8.862,3.931,12.099,-13.535,6.309 -> 12.099, 8.862
-0.090,0.043,-0.120,-0.012,0.155 -> 0.155, 0.043
14.00,-15.81,-11.62,6.35,-11.74 -> 14.00, 6.35
-0.162,-0.380,-1.064,-0.518,-1.927,-0.113,1.684 -> 1.684, -0.113
19.37,92.67,-113.88,-3.32 -> 92.67, 19.37
0.012,-0.166,-0.056,0.168,-0.004 -> 0.168, 0.012
-5.6,-8.0,14.7,-15.3,13.4,5.2,-6.4 -> 14.7, 13.4
0.522,-1.744,0.736,0.897,1.058 -> 1.058, 0.897
3.780,18.013,4.022,16.099,-12.875 -> 18.013, 16.099
---
[[8.5, -60.5, 23.6, 3.9], [10.2, 12.1, 8.3, 2.1], [-4.3, -21.2, 6.4, -5.7]] ⇒ 6.4
[[1.0, -0.5, -2.8, 1.3, 0.7, -2.8, -1.5], [70.5, -73.4, -7.4, -58.5, 29.8, -63.0, -72.2], [-19.8, 40.4, -73.3, 56.7, 60.9, -44.1, 34.1]] ⇒ -73.3
[[11.1, -2.0, 22.0, 39.3, -26.5, -25.7, -32.6], [-19.2, -10.9, 4.3, 16.4, -30.1, -24.0, -61.8], [24.2, -0.3, 46.0, 49.8, -4.4, -9.5, -39.7]] ⇒ 46.0
[[-29.8, 24.6, -14.9, 38.2, 2.1, 32.5, 20.8], [-35.6, 49.5, 6.5, 45.8, 29.9, -10.8, 62.7], [-6.9, 21.5, 1.9, 9.7, 10.1, -4.1, 20.8]] ⇒ 1.9
[[-57.6, -23.5, -3.4, 1.1], [-50.5, -19.9, -1.8, 5.0], [-57.8, -26.2, -8.6, -9.2]] ⇒ -8.6
[[-0.2, 0.3, 11.4, -10.9, 64.9, -23.2], [-23.0, 18.8, 44.9, 20.2, -27.1, 54.7], [9.6, -0.2, 35.1, -2.0, 63.3, -9.8]] ⇒ 35.1
[[36.7, -33.8, 64.3, 8.2], [-37.6, 13.6, -56.3, -18.3], [13.6, -13.8, -19.5, -26.2]] ⇒ -19.5
[[13.0, -18.4, 62.8, -72.5], [-19.6, -41.7, -48.4, 3.7], [-13.7, 36.9, 53.7, -63.8]] ⇒ 53.7
[[-22.2, 19.6, 72.7, 5.8], [22.8, 19.7, 13.8, 17.8], [-29.0, 38.8, -44.0, 27.2]] ⇒ -44.0
[[-22.3, -1.9, -8.9, 56.3], [41.0, 16.9, -3.0, 1.0], [3.8, -21.3, 30.6, 33.2]] ⇒ 30.6
---
[[-353  559  150  722]
 [  40 -685 -902 -798]
 [-239  532  -61 -672]] => 150

[[-10 -20  -6 -11 -39]
 [ 17  31   2  -6  11]
 [  2   3  -8  23  -3]] => -6

[[-11 -37  42  22 -37]
 [-11  29 -23  20  29]
 [-15  32   1   7  32]] => 42

[[160 852 190 176 149 500]
 [825 862 419 171 160 178]
 [803 155 835 862 833 326]] => 190

[[8693 6250 8458 6034 4034 3068]
 [6977 6753 6630 6714 3815 3734]
 [6259 3879 5063 6218 4033 1202]] => 8458

[[-25  21 -13  -2]
 [-11  11  26 -44]
 [  5  -1  11 -10]] => -13

[[-208  586   97 -273 -204 -664 -920]
 [ 198 -425 -238 -401  227   37 -116]
 [-181 -650  -81  299   23  385  521]] => 97

[[ 14 -13 -42  19  16]
 [ 17  20  20  12  16]
 [ 45  -5  -7  13   2]] => -42

[[3938 5472 8254 2913 3463]
 [4669 5976 2520 3725 8026]
 [1126 2961 1549 4992 8768]] => 8254

[[3842 4731 1516 4036]
 [5748 3906 6085 5053]
 [8814 3786 8235 5504]] => 1516
